Each row below holds a small network's activations on one input, seen along a few directions.
In each table, some parts of the input vary, and every possible input appears once, in random order.
Descriptions start from the smaller parts, as in this example, which fits no table here: one of 3 separate values, together with either a single point or one of 11 places around a ring or (one of 5 places around a ring, together with one of 6 places along a line).
Shared parts are said once, and a part with two or three values counts as separate values.
In the rows, zero is written as 128.

Other details of the inputs shift rows strongly along two fixed directions, in all tables alike. That doesn't count.

Table:
row 1: [ 45 112 102 138  78 100 154 130 103 103 108 202 119 127]
row 2: [185 122 148 129 154 189 107 117 104 141 120 122 111 151]
row 3: [187 127 148 132 164 177  97 123 140 155 148  88 134 145]
row 4: [142 121 121 120 139 142  91 149 165 152 142 114 153 142]
row 5: [203 148 151 110 183 137 114 131 150 134 118  60 124 121]
row 6: [191 123 143 121 165 178  82 136 158 152 135  91 133 149]
row 7: [141 148 143 124 124 112 178 101  55 111 106 137 100 108]
row 8: [115 147 135 128 110  97 190 101  56 101 100 153  97 103]
row 9: [136 120 125 126 143 137  91 148 193 141 149  96 151 139]
row 10: [136 118 122 125 145 138  86 152 193 139 138  99 145 140]
row 11: [ 91 126 133 158  93 131 171  92  68 108 125 176  98 122]
row 12: [101 122 113 132 118 107 110 142 169 141 158 123 159 127]
row 13: [140 123 127 127 144 132  90 144 188 145 157  94 154 135]
row 14: [164 131 154 150 129 184 151  85  41 132 119 151  89 140]
row 15: [ 85 137  97  96 115  42 128 172 186 128 140 110 177 101]
row 16: [199 149 147 107 171 132 123 131 128 140 128  71 134 116]
row 17: [ 26 117  99 147  73  74 158 129 135 103 134 183 133 113]
row 18: [ 77 123 120 145  86 121 162 107  73 111 122 186 107 127]
row 19: [163 125 152 146 129 191 148  91  45 120 100 163  80 145]
row 20: [ 46 113  84 120  92  71 106 171 209 126 147 144 171 127]
row 21: [109 138 112 104 133  66 128 155 179 120 123 100 151 106]
row 22: [206 150 153 111 177 142 123 124 132 134 118  67 121 121]
row 23: [165 127 162 157 139 191 153  80  55 119 113 141  78 137]
row 24: [ 44 119 107 141  76  93 158 122 108 109 136 185 129 121]
row 25: [174 148 143 111 156 119 136 126 118 127 121  90 125 114]
row 26: [106 121 135 152 104 153 164  96  56 109 101 183  86 132]
row 27: [156 120 128 121 149 155  86 147 179 145 133 101 143 145]
row 28: [ 51 110  79 109  94  73 100 180 197 137 146 156 182 131]
Each input here is: one of 4 places along a line, together with either one of 2 separate values or one of 5 places along a line.
The inputs of row 19 and row 1 match in every part but the place on the line of 4. If row 20 is changed in the same way as row 19 into row 1, which row does it become? -> row 10
Change only the choice among 2 separate values in row 8. List by row number the other rows that result. -> row 22

Table:
row 29: [143 125 131 124 143 133  98 136 190 132 136 100 137 138]
row 30: [150 130 133 121 137 141 101 141 175 145 171  90 156 133]
row 31: [ 92 141 110 120 105  65 164 138 126 112 117 140 140  98]
row 32: [178 133 152 140 163 174 105 117 130 155 138 100 127 133]
row 33: [ 31 110  99 122  77  77 137 157 157  98 117 178 137 120]
row 34: [114 108 125 134 123 139 125 135 100 134 129 143 130 135]
row 35: [107 115 113 128 151 127  97 158 173 140 129 122 157 132]
row 36: [118 120 131 138 115 159 158 112  60 109 111 175 106 140]
row 37: [111 137 138 135 101 133 149 107 111 109 144 140 116 122]
row 38: [117 124 131 122 112 146 133 135 120 108 119 148 118 136]
row 39: [104 128 141 157 117 132 161  93  97 114 130 145 102 118]
row 40: [184 133 132 102 178 131 104 158 166 136 110  73 143 120]
row 41: [111 118 124 131 139 139 110 148 142 137 124 133 142 127]
row 42: [128 137 125 115 147  68 123 149 172 126 145  95 161 103]
row 43: [ 93 111 118 131 108 117 124 140 127 106 114 150 113 134]
row 44: [104 125 124 139  99 131 150 105  94 111  97 180  98 136]
row 45: [157 130 143 139 162 150  97 128 164 154 156  83 146 124]
row 46: [132 136 127 118 128 118 158 138 103 114  95 123 120 107]
row 47: [140 119 123  99 165 103 112 154 143 122 110 120 140 114]
row 48: [134 130 131 136 129 143 132 115 129 130 154 119 138 132]
row 49: [ 42 111 103 135  84  92 154 134 120  91 104 189 118 125]
row 50: [154 150 113 104 131 106 129 156 168 139 104  87 148 113]
row 51: [ 31 115  89 119  79  81 143 156 153  94 121 181 145 128]
row 52: [100 117 108 128 109 119 124 132 131 145 125 159 151 136]
row 53: [ 79 117 104 133 116  91 118 142 178 141 165 122 174 120]
row 54: [ 84 120 118 149 107 108 146 114 115 120 129 155 112 126]
row 55: [131 131 135 123 136  94 158 109  80 113 116 152 114 107]
row 56: [139 129 134 139 119 143 134 113 103 128 157 124 124 132]
row 57: [185 153 152 131 140 140 166 106  80 127 109 102 103 112]
row 58: [164 128 149 137 135 170 127 107  98 151 141 122 123 134]
row 59: [100 128 146 174 115 145 194  63  41 101 113 172  74 119]
row 60: [174 120 135 112 155 165  81 155 170 130 133  86 133 152]
row 61: [ 99 125 109 120 112  98 100 153 199 123 167 102 157 130]
row 62: [154 160 165 113 142 121 171  83  41 112 134 112  87 126]
row 63: [104 155 134  99 116  85 166 107  71 109 129 139 107 126]
row 64: [100 121 108 137 115 116 115 139 125 141 124 155 137 131]
row 65: [171 140 143 118 158 113 134 122 115 129 122 107 127 112]
row 66: [115 138 117  69 149  85 104 164 162 123 131  90 145 135]
row 67: [129 126 113 112 112 132 103 153 162 144 138 138 155 142]
row 68: [150 130 150 157 147 168 151  84  85 126 114 136  87 133]
row 69: [170 128 160 151 138 165 130  93  97 118 133 108  88 131]
row 70: [123 125 124 141 133 126 109 133 138 146 146 119 138 128]
row 71: [ 76 132 121 139  90 109 159 111 118  99 139 157 123 122]
row 72: [135 120 119 131 150 139 103 136 174 143 117 121 133 144]
row 73: [145 127 138 150 148 144 119 116 119 143 151 106 126 126]
row 74: [165 133 143 131 118 173 130 105  78 123 111 148  93 148]
row 75: [134 132 131 137 118 151 143 108  96 127 137 147 121 137]
row 76: [144 114 134 136 167 160 114 132 146 128 111 114 116 141]
row 77: [186 130 156 140 156 191 124 100  99 142 104 123  90 144]
row 78: [186 138 160 140 131 192 142  92  64 135 135 134  99 141]
row 79: [ 48 124 101 144 101  86 144 130 135 127 136 171 146 115]
row 80: [ 83 121 112 130  86 117 141 127 103 137 125 180 139 126]
row 81: [195 132 148 141 173 193 106 109 108 156 112 115 116 146]
row 82: [142 139 110  95 147  99 109 184 205 135 114  65 165 112]
row 83: [ 92 128 120 120 127  53 149 132 128 110 136 142 144  97]
row 84: [ 89 123 103 101 129  65 128 166 152 114 112 137 154 106]
row 85: [ 58 125  94 118  89  76 123 153 193 113 146 150 161 126]
row 86: [119 128 136 133 119 122 119 125 165 119 146 113 129 122]
row 87: [134 111 122 117 163 138  77 169 217 142 132  87 152 139]
row 88: [154 136 152 144 111 168 153  87  55 110 124 149  82 137]
row 89: [100 130 131 159 126 130 155  97  91 124 136 148 120 118]
row 90: [193 144 127 100 162 129 100 158 183 153 114  66 150 122]
row 91: [100 117 114 135 104 110 126 130 123 142 150 142 145 127]
row 92: [102 121 125 146 108 130 155 105  88 134 134 162 128 127]
row 93: [116 123 114 124 133 123  93 154 176 153 132 129 158 130]
row 94: [151 154 121 110 135  96 132 155 181 138 125  69 155 106]
row 95: [127 114 122 126 122 145 119 145 114 125 133 140 128 142]
row 96: [ 70 119 113 151 107  91 140 121 143 117 145 137 126 118]
row 97: [175 119 130 127 164 156  79 143 177 154 126  88 129 149]
row 98: [144 133 130 113 127 136  96 145 186 134 149 101 146 138]
row 99: [121 125 118 131  96 139 139 121  81 128 124 172 116 143]
row 100: [107 123  98  92 136  63 108 162 176 131 119 135 161 114]
row 101: [163 132 157 152 144 174 143  89  90 130 119 127  88 132]
row 102: [109 110 121 123 124 132 114 152 141 140 134 136 152 131]
row 103: [202 137 156 121 142 197 113 112 110 135 114 119 103 152]
row 104: [151 119 127 108 145 153  91 164 174 141 143 104 155 143]
row 105: [191 115 154 141 178 192 107 118 111 134 112  95  93 148]
row 106: [157 143 135 119 154  97 128 140 164 131 138  75 150 106]
row 107: [179 159 147 128 149 121 147 129 140 132 125  62 134 106]
row 108: [ 70 126 118 135  68 111 160 111  89 104 100 200 100 126]
row 109: [144 115 143 144 139 173 145 105  62 131 111 151 110 137]
row 110: [186 123 149 139 161 167 101 118 129 156 162  77 135 136]
row 111: [122 128 117 128 108 143 137 122 103 129 120 168 128 143]
row 112: [112 132 104 101 127  71 121 152 156 128 114 135 154 111]
row 113: [176 132 167 156 146 180 145  76  81 114 122 117  82 133]
row 114: [184 128 148 120 156 158  81 138 195 142 142  75 134 139]
row 115: [153 142 126 112 135 119 145 127 107 129  97 128 121 115]
row 116: [112 123 129 137 118 123 127 124 137 142 161 120 149 120]
row 117: [ 78 150 113  89  96  71 162 118  75 107 112 164 110 128]
row 118: [ 83 111  95 121  96  94 108 155 155 146 139 153 162 133]
row 119: [148 153 147 142 124 117 185 104  73 114 116 116 106  99]
row 120: [151 129 153 151 117 160 149  86  64 112 116 145  76 133]
row 121: [ 39 109  97 140  96  88 139 150 115 116 125 180 138 120]
row 122: [134 126 123 131 113 136 125 126 112 132 149 135 129 138]
row 123: [143 120 123 119 127 133  89 144 170 134 121 118 127 146]
row 124: [162 133 130 117 136 162 105 130 149 131 119 123 126 151]
The inputs of row 117 and row 66 match in every part but one. If row 80 is changed in the same way as row 117 into row 66, which row does it become? -> row 102
The inputs of row 39 and row 77 match in every part but one. If row 71 is changed in the same way as row 39 into row 77, which row does it become? -> row 124
The inputs of row 38 and row 37 match in every part but one. If row 105 is changed in the same way as row 38 into row 37, which row does it become? -> row 96
What do these inputs look like to the network? -> one of 4 places along a line, together with either a single point or one of 5 places along a line or (one of 3 separate values, together with one of 6 places around a ring)
Start at row 83 and move only the place on the line of 5, one step at a time. The first step leads to row 42. Which rows follow, in order? -> row 106, row 119, row 107
Change only the place on the line of 4 in row 69. List by row number the other rows that result. -> row 43, row 120, row 123
Start at row 84 and move only the place on the line of 4, one step at a time. The first step leads to row 112. Which rows follow, in order? -> row 65, row 42
Start at row 36 and move only the place on the ring of 6, one step at a time. The first step leads to row 51. Which rows follow, in order? -> row 49, row 76, row 35, row 109
Start at row 82 and move only the place on the line of 5, one step at a time. The first step leads to row 46. Which rows follow, in order? -> row 40, row 84, row 47

Table:
row 125: [ 79 135 106 111 137  56 137 146 141 133 134 130 160 107]
row 126: [153 130 154 147 127 191 128 107 117 123 132 118  96 144]
row 127: [183 145 166 149 145 159 173  93  74 112 117 103  97 110]
row 128: [155 170 103 105  91  90 156 139 139 154  91 137 154 106]
row 129: [ 42 110 100 126  69  83 147 123  83 123 131 219 132 130]
row 130: [ 84 125 115 142 104  88 124 117 172 129 176 132 147 123]
row 131: [ 57 126 123 159  96 107 187  81  21 124 133 205 114 112]
row 132: [169 119 121  96 169 145  85 181 212 131 107  77 152 139]
row 133: [162 120 145 147 157 189 113 104  98 136 106 148 102 155]
row 134: [100 145 116 101 116  85 146 149 119 119 141 117 148 117]
row 135: [230 159 124 117 122 175  99 137 166 203 123  92 168 137]
row 136: [116 131 130 126 112 143 142 119  88 135 157 132 137 132]
row 137: [161 129 145 127 153 150 124 139 162 122 108  84 120 123]
row 138: [148 135 140 139 129 153 120 121 157 131 173  93 140 128]
row 139: [128 126 107  84 145  79  87 169 182 141 132 118 159 130]
row 140: [ 64 120 103 147 120  74 113 138 207 135 172 127 174 111]
row 141: [155 121 130 108 127 150  87 142 136 146 151 126 143 151]
row 142: [192 135 133  80 171 141  76 176 180 144 131  70 157 137]
row 143: [188 105 132 133 174 175  74 148 150 171 132  97 151 140]
row 144: [165 135 138 105 142 164 130 131 110 107  95 121 102 142]
row 145: [147 116 124 122 141 156  80 136 169 138 130 128 126 165]
row 146: [177 136 164 149 168 169 150  82  80 116  85 118  72 123]
row 147: [148 110 124 127 138 174  96 154 166 136 119 122 139 154]
row 148: [115 116 126 155 132 138 141 115  86 147 142 136 134 120]
row 149: [163 118 130 129 161 154 124 135 119 121  84 121 106 131]
row 150: [179 145 168 152 163 147 165  71  69 119 113 114  90 109]
row 151: [ 40 117  85 103  85  49 150 182 146 110 113 176 164 102]
row 152: [173 145 157 135 146 127 146  85 103 119 130 103  99 119]
row 153: [ 68 135 118 125  90  97 161 131 127  90 107 149 112 113]
row 154: [167 135 152 131 151 146 129  97 119 118 103 109  84 133]
row 155: [131 137 148 168 125 123 190  82  55 103 108 139  90  95]
row 156: [166 110 124 114 178 146  55 158 192 174 147  98 175 142]
row 157: [176 133 160 144 147 178 144  72  32 146 146 133  94 145]
row 158: [ 95 135 136 152  81 119 163  89  92 107 165 154 109 123]
row 159: [149 126 141 151 135 155 128 123 156 136 162  95 142 122]
row 160: [175 122 151 149 182 179  77 119 186 155 138  80 125 146]
row 161: [ 23 115  88 141  90  48 150 156 175 102 104 156 140  97]
row 162: [ 65 130  96  90  82  52 134 162 134 107 128 170 146 120]
row 163: [ 36 104  89 154 103  81 102 169 226 132 142 136 163 118]
row 164: [124 136 137 147 132 118 184 101  29 120 104 148 101 104]
row 165: [ 73 121 114 133  89 108 111 137 183 117 154 138 132 137]
row 166: [111 127 113 105 119 104  90 155 179 151 187  97 173 141]
row 167: [138 152 149 118 112 120 175  95  26 110 128 141  92 125]
row 168: [121 124 138 137  92 171 147  93  55 104 111 185  79 159]
row 169: [164 122 136 131 162 155  61 139 221 155 153  74 136 154]
row 170: [ 86 144 127 126 101  80 193  91  23 107 120 179  98 114]
row 171: [157 120 155 159 138 195 134 109 115 130 121 119 101 138]
row 172: [ 49 117 100 129  64 121 150 133 108  97 116 202 123 142]
row 173: [173 131 144 116 171 142 131 116  76 136  96 136 111 123]
row 174: [160 118 132 155 166 142  86 140 211 156 171  63 161 120]
row 175: [152 110 132 155 146 183 112 125 112 132 104 143 109 149]
row 176: [ 78 123 109 119 121  95 148 130 116 104  86 177 114 123]
row 177: [193 141 154 112 160 153  91 131 180 126 125  61 111 141]
row 178: [135 118 119 107 124 144  93 159 151 145 146 126 162 142]
row 179: [186 132 153 117 155 171 137  94  70 113  85 137  70 147]
row 180: [ 88 118 112 132 110 114 136 147 132 142 157 131 163 121]
row 181: [ 70 109 116 146  72 130 178 114  35 115 111 217 117 121]
row 182: [165 147 146 121 142 131 131 128 153 118 143  74 132 116]
row 183: [ 80 115  92 113 123  67 125 173 152 125 110 150 158 106]
row 184: [ 58 122  82  82  91  55 101 183 215 104 125 140 157 135]
row 185: [ 77 140 108 108  93  43 126 153 204 108 162 106 162 109]
row 186: [176 144 158 129 152 156 168 109  47 128 115 111 108 117]
What do these inputs look like to the network? -> one of 2 separate values, together with either a single point or (one of 5 places around a ring, together with one of 6 places around a ring)
The inputs of row 169 and row 154 match in every part but the choice among 2 separate values. If row 131 is changed in the same way as row 169 into row 154, which row does it become? -> row 125
The inputs of row 177 and row 165 match in every part but the choice among 2 separate values. If row 137 is changed in the same way as row 177 into row 165, which row does it become? -> row 171
Change only the choice among 2 separate values in row 142. List by row number the other rows that result. -> row 178
Change only the place on the ring of 6 in row 174. List by row number the other rows that result. -> row 130, row 138, row 140, row 158, row 159
Change only the place on the ring of 5 in row 183. List by row number the other rows that result. -> row 149, row 155, row 161, row 164
Start at row 162 and move only the place on the ring of 5, one step at a time. The first step leads to row 184. Which rows follow, in order? -> row 177, row 185, row 167
Start at row 141 and move only the place on the ring of 6, one step at a time. The first step leads to row 129. Which rows follow, in order? -> row 156, row 143, row 181, row 178
